These are the activations of a small neural network, seen along a few directions. Each row is one input.
In each table, some parts of the input vary, and every possible input appears once, in random order.
Descriptions start from the smaller parts, as in this example, which fits no table here: one of 3 separate values, together with either a single point or one of 9 places around a ring or (one of 5 places around a ring, together with one of 6 places along a line).
Shared parts are said once, and a part with two or three values counts as separate values.

Other details of the inputs vary at random and push rows far along three fixed directions, the same in every table; ignore that.

Table:
row 1: [ -5 -14  24 -19 -55 -49   9 -13  14 -37  10  55 -62]
row 2: [ -2  18  31 -39   0  51   4  41  -3  18  26 -26  -6]
row 3: [  5  17  41 -30  10  27  23  20 -35  40   1 -23   2]
row 4: [  8 -10 -37  36  30 -22 -16 -14  20 -44 -10 -19  31]
row 5: [ 21 -10  -2  -8  21  31 -57  10 -44  12   3   6  34]
row 6: [ -3  28  15 -11  20 -43  57 -26  57 -22  14 -46   3]
row 7: [ -4 -11  36 -23 -59 -30  36 -15   1   3 -15  57 -55]
row 8: [ 11  16  45 -52   5  15  14   8 -22  16  24 -14  -3]
row 9: [ 11 -14 -17  11  20  44 -46  29 -61  26   2   0  28]
row 10: [-12  10  13  23  10 -37  74   7  32 -30  -2 -54 -21]
row 11: [ -4 -46 -37  31 -56 -33 -60 -29 -12 -11 -51 105 -29]
row 12: [ -7  23   3   5  14 -27  80 -21  44 -13   8 -42  -4]
row 13: [  4  -1 -20   2   3  57 -57  32 -20  29  -7   0  17]
row 14: [  2   2  34 -30   5  23  24  28 -30   6  32 -14  -7]
row 15: [  5   2 -16   1  21  38 -53   9 -45  53   1   1  37]
row 16: [ -9 -33 -17  11 -44 -16 -51 -11 -18 -14  -1  76 -32]
row 17: [  3   9 -34  24  19  -1 -23  -4  55 -37 -14 -30  24]
row 18: [  0  -4 -36  39  29 -11   4 -22  25 -27  -3 -16  35]
row 19: [ -6   3 -43  45  14   2 -16   1  47 -16 -41 -26  20]
row 20: [ -3  18  41 -36  -2  10  24  14 -22  46   2 -17  -8]
row 21: [ -4 -10  27 -25 -58 -25  37 -18   4   2   5  61 -55]
row 22: [ -4 -13 -42  49  15  -9 -18   0  -1 -17  -6  -9  11]
row 23: [  1  15  36 -39   8  25  23   9 -21  24  29 -11   1]
row 24: [ -9   5 -44  35  30 -20 -13 -33  35  -9  -6 -13  39]
Description of these inputs: one of 4 places along a line, together with either a single point or one of 5 places along a line.
The inputs of row 24 and row 6 match in every part but the place on the line of 4. If row 23 is changed in the same way as row 24 into row 6, which row does it become? -> row 8
List by row number the other rows that have the place on the line of 4 in common with row 3. -> row 7, row 10, row 11, row 19, row 20
A walk changes only the place on the line of 4. It starts at row 4 and steps to row 14. List the rest of the walk in order. -> row 9, row 11
A walk changes only the place on the line of 5. It starts at row 22 and steps to row 9. List the rest of the walk in order. -> row 21, row 12, row 15
